A small network was trained on made-up records. Each row is its average activation on records with the value named, seen along a few directions.
Values that are neighbours, or in one group, have similar rows; names and order tell nothing.
In the rows, 500 means zero.
Strong random noise was added to every row along 6 fixed directions; ignore it. To show where, here is one row again and again, with new noise each time:
[357 381 486 444 262 509 573 573 652 412 477 270 272 677 333 428 243 848
 515 394 639]
[691 285 377 414 650 467 619 341 454 570 551 367 564 453 312 470 346 394
 648 616 255]
[450 655 824 691 406 681 442 463 538 446 391 544 857 621 490 548 426 456
 507 305 281]
[707 511 258 486 665 443 590 362 451 487 602 601 160 320 541 423 581 510
 421 600 659]
[495 512 565 550 624 559 521 324 509 551 473 612 571 321 519 529 500 389
 501 508 451]
[400 504 612 540 554 605 490 387 576 576 486 557 687 349 420 507 525 381
 538 501 416]
[551 398 478 493 665 471 577 240 419 447 456 521 361 392 566 520 220 519
 520 555 476]
[470 569 539 551 421 628 454 545 586 462 586 430 659 563 293 381 533 486
 537 494 407]


Field NERU:
neto: [291 433 208 378 519 375 439 548 450 472 629 512 101 307 602 340 573 576
 448 786 856]
zodem: [482 381 477 392 556 476 477 428 457 520 586 406 455 531 392 436 489 387
 573 612 359]
vafiv: [659 586 526 634 684 540 537 221 316 312 416 692 453 439 811 596 218 479
 429 512 458]
bimon: [516 536 391 478 582 312 470 559 429 466 489 600 196 461 660 470 588 500
 444 565 695]
sibi: [611 638 248 436 455 666 303 723 391 384 744 315 613 616 214 140 758 377
 536 816 430]
dud: [603 436 333 363 430 457 467 779 422 626 540 342 516 622 366 519 674 481
 573 548 526]
vab: [114 520 628 488 474 549 459 493 749 724 526 513 651 304 477 565 646 409
 527 444 565]
misil: [295 381 681 422 394 608 454 429 610 382 518 308 736 596 339 478 185 516
 678 519 314]
mari: [836 550 339 578 667 312 599 469 304 358 586 601 350 449 649 521 533 415
 349 466 611]
dut: [811 521 366 445 384 529 542 632 403 476 511 478 409 710 503 479 449 672
 457 511 489]
fodi: [312 438 658 455 595 570 462 361 418 471 364 560 592 443 616 496 414 482
 572 502 446]
sezes: [678 277 503 368 482 406 553 528 353 530 501 166 779 763 269 332 344 449
 730 575  42]
duk: [495 595 600 613 606 575 391 447 491 340 487 515 813 551 546 581 353 434
 534 566 410]
keto: [449 335 368 373 633 378 524 421 353 516 414 543 250 401 633 683 147 636
 509 654 635]
dalo: [742 389 518 541 579 263 676 468 537 692 401 592 406 469 681 789 529 417
 477 374 436]
sopo: [329 285 380 362 641 225 530 392 452 478 514 458 240 461 587 552 272 542
 509 566 557]
A value of NERU combines one of 2 hidden first parts with one of 8 second parts; all combinations occur once.
- duk and dalo share the first part; duk and vafiv share the second. Which value has the first part of vafiv and the second part of dalo? => vab
- zodem and dut share the first part; zodem and sopo share the second. Which value has the first part of sopo and the second part of dut? => keto
- sibi and sezes share the first part; sibi and dud share the second. Which value has the first part of dud and the second part of sezes? => bimon

Field BENA:
neza: [541 524 756 548 709 663 561 140 288 655 316 723 675 220 802 638 471 349
 419 423 293]
kap: [176 625 770 517 307 647 336 597 506 379 229 515 708 597 626 463 327 715
 497 375 617]
pav: [568 104 429 370 521 231 813 525 725 863 400 384 416 357 375 872 386 491
 531 359 484]
zem: [691 261 617 503 288 298 799 507 501 816 232 369 277 726 698 705 638 711
 493 137 342]
lefe: [441 634 678 632 564 365 585 324 725 614 385 833 536 220 730 698 731 486
 359 290 732]
lipi: [486 608 441 541 354 360 380 630 528 338 527 512 461 660 449 290 646 509
 513 440 562]
vita: [699 423 555 423 573 534 560 607 328 579 334 457 508 615 553 648 344 426
 627 576 345]
sut: [438 259 323 354 379 589 611 418 681 413 558 259 349 497 318 398 423 731
 586 529 590]
guf: [546 610 610 575 346 532 616 636 725 635 565 518 350 538 486 636 827 522
 333 178 640]
lun: [722 701 530 610 594 736 498 502 464 544 549 616 856 391 532 550 699 363
 391 476 368]
nefi: [394 547 497 593 661 455 488 434 406 582 290 869 442 230 756 745 572 433
 422 586 793]
ratod: [425 480 430 472 402 336 427 646 501 538 553 513 250 586 542 522 558 481
 497 434 558]
The values of BENA form 4 separate groups.
- Which other values are in the same group as zem? Give them in the order they are listed. => lipi, ratod
- Which other values are in the same group as lefe? Give them in the order they are listed. => pav, guf
- Which other values are in the same group as sut? Give them in the order they are listed. => neza, lun
